Questions about the table below.
1) Report the fifth entry from the end, reading row by row.
2) Report the entry directly above -6.537.
3) Report the last entry, reading row by row.
4) Report the entry just right of -0.674.
5) Report the 2nd largest entry.
6) Report the top entry of the column that holds the largest entry.
7) Report the third smallest entry.
8) Report the third entry on the main diagonal.
array([[ 2.814,  0.253, -0.674, -2.553],
       [ 2.289, -6.243,  2.283,  1.676],
       [ 1.283, -0.155, -3.583,  1.415],
       [-3.326, -2.775,  0.401, -0.718],
       [ 2.040,  2.649,  2.913, -2.691],
       [ 1.116, -2.033, -0.187, -0.121],
       [ 3.836,  5.781, -7.277, -4.644],
       [ 0.341, -0.410,  2.217, -2.380],
       [ 5.931,  3.964, -0.748, -3.380],
       [-2.075, -3.018,  0.985, -7.397],
       [ 2.078,  6.152, -6.569, -4.399],
       [ 0.957,  0.359, -1.794, -1.434],
       [ 1.732, -6.537,  3.401,  2.448],
       [-2.142, -0.439,  0.280,  3.239]])
1) 2.448
2) 0.359
3) 3.239
4) -2.553
5) 5.931
6) 0.253
7) -6.569
8) -3.583

B =
array([[5, 4, 3, 4, 2, 3],
       [5, 3, 3, 4, 4, 3],
       [5, 0, 3, 3, 4, 3],
       [4, 7, 3, 4, 4, 3],
       [1, 4, 3, 4, 4, 3],
       [5, 2, 3, 2, 4, 3],
       [5, 5, 3, 4, 4, 3],
       [5, 4, 3, 4, 4, 1],
       [5, 4, 4, 4, 2, 3],
       [5, 4, 2, 4, 4, 3],
       [5, 4, 3, 4, 4, 2],
       [4, 4, 2, 4, 5, 4],
       [5, 4, 3, 4, 4, 3]])
Give the fifth entry in reading order.
A: 2
Give the entry directly below the largest entry.
A: 4
The last entry, reading row by row is 3
The 1st entry on the main diagonal is 5
Give the top entry of the column that holds the largest entry.
A: 4
The third entry, reading row by row: 3
The top-right entry -> 3
Give the third entry on the main diagonal.
A: 3
The entry directly above the smallest entry is 3
Give the first entry in the row that holds the largest entry.
A: 4
The entry just left of the smallest entry is 5
The entry in the bottom-left corner is 5
Give the maximum.
A: 7
The largest entry in the last column: 4
The second-last entry, reading row by row is 4
Give the fourth-last entry, reading row by row.
A: 3
Give the last entry in the row that holds the largest entry.
A: 3
Give the entry directly above the largest entry.
A: 0
Give the 5th-last entry, reading row by row.
A: 4
The entry just right of the largest entry is 3
Give the second entry on the diagonal from the top-right corner.
A: 4

array([[-2.084, -1.516, -4.140,  0.198, -2.234, -2.827,  1.699,  3.810,
        -2.079, -1.335],
       [-0.865, -1.866, -3.098,  0.342, -1.069, -2.657,  0.735,  2.460,
        -0.896, -1.747],
       [-1.979,  0.259, -1.989,  0.069, -2.319, -0.548,  0.306,  3.422,
        -1.070,  0.593],
       [-0.538, -0.632,  0.293, -1.670,  0.951, -0.189, -0.712, -0.508,
        -0.084, -0.358],
       [-6.312, -4.289, -5.310, -1.265, -3.169, -2.626,  1.593,  3.840,
        -4.965, -2.670],
       [-0.624,  0.402,  0.494, -1.473, -0.265,  1.009, -0.731,  2.406,
        -0.494,  1.276],
       [ 0.360, -0.084,  0.653, -0.622,  0.570,  0.130, -0.057, -0.376,
        -0.357,  0.428],
       [ 0.698,  1.204, -0.185,  0.479, -0.943, -0.128, -0.161,  0.830,
         0.350,  1.080],
       [ 0.728, -1.752, -0.926,  1.393,  0.868, -1.117, -0.784, -0.507,
         1.599, -0.929],
       [-0.848,  0.236,  1.140, -3.126,  0.661,  0.720, -1.585,  1.156,
        -0.365,  0.558]])
The entry just left of -1.585 is 0.720
Read off the entry just left of 0.259.
A: -1.979
The entry just right of the smallest entry -> -4.289
The entry just right of the largest entry: -4.965
The entry just left of -1.117 is 0.868
The entry just right of 2.460 is -0.896
The largest entry: 3.840
The entry just left of 0.428 -> -0.357
Read off the entry just left of 3.422.
A: 0.306
The smallest entry: -6.312
Read off the entry just right of -0.128.
A: -0.161

Questions about the row below.
1) What is the entry just right of the centre entry?
2) What is the entry just left of 0.18?
3) What is the median of all entries?
4) What is the entry just right of -0.05?
5) What is the entry just left of -0.20?
[-0.06 -0.20  0.18  0.05  0.08  0.11 -0.13 -0.05  0.11 -0.10  0.20]
1) -0.13
2) -0.20
3) 0.05
4) 0.11
5) -0.06

A = -7.215  0.888  1.188 -8.601 -6.596
Report the entry just left of -6.596.
Answer: -8.601
The maximum: 1.188

grid = [[0.00, 0.05, -0.05, -0.12, 0.05, -0.03, 0.11, 0.07, -0.07, 0.05, -0.13, -0.05, 0.22, -0.10, 0.12, 0.04], [0.00, 0.07, -0.10, 0.01, 0.03, 0.06, 0.11, -0.07, 0.05, -0.15, 0.15, 0.05, 0.00, 0.12, -0.27, 0.16], [0.00, 0.05, -0.03, -0.13, 0.06, -0.01, 0.06, 0.13, -0.06, 0.02, -0.03, -0.14, 0.15, 0.07, -0.08, 0.20], [0.00, 0.06, -0.06, -0.09, 0.11, -0.03, 0.13, 0.04, -0.05, 0.04, -0.15, 0.11, 0.18, -0.09, 0.20, -0.12], [0.00, 0.05, -0.12, 0.03, 0.09, 0.06, -0.01, -0.10, 0.12, -0.04, 0.16, -0.20, 0.08, -0.06, 0.21, -0.10], [0.00, 0.06, -0.03, -0.13, -0.01, -0.02, 0.08, 0.12, -0.07, 0.03, -0.05, -0.12, 0.22, 0.03, -0.05, 0.20], [0.00, 0.00, 0.06, 0.01, -0.04, -0.13, -0.09, 0.01, 0.05, 0.01, -0.03, 0.01, 0.14, 0.16, 0.06, -0.02], [0.00, 0.01, 0.06, 0.01, -0.07, -0.12, -0.05, 0.04, 0.04, -0.02, 0.00, 0.10, 0.20, 0.10, -0.05, -0.05], [0.00, 0.07, -0.09, -0.03, -0.01, 0.03, 0.14, -0.07, 0.05, -0.12, 0.05, 0.13, -0.14, 0.23, -0.19, -0.02], [0.00, 0.07, -0.10, -0.01, 0.04, 0.05, 0.10, -0.07, 0.05, -0.15, 0.16, -0.03, 0.00, 0.18, -0.26, 0.16], [0.00, 0.01, 0.07, 0.06, -0.09, -0.12, -0.05, 0.04, 0.04, -0.02, 0.00, 0.15, 0.14, 0.12, -0.06, -0.08], [0.00, 0.03, 0.04, -0.14, -0.08, 0.05, -0.01, 0.01, 0.15, 0.06, -0.08, 0.07, -0.01, -0.17, 0.00, 0.21], [0.00, 0.02, 0.06, 0.04, -0.13, -0.05, 0.05, 0.02, -0.02, 0.07, 0.15, 0.03, -0.06, -0.04, 0.05, -0.05], [0.00, 0.05, 0.01, -0.14, -0.04, 0.04, -0.02, 0.11, 0.11, -0.06, 0.00, 0.00, -0.16, 0.03, 0.19, -0.05]]
The entry just right of the largest entry is -0.19
The largest entry: 0.23
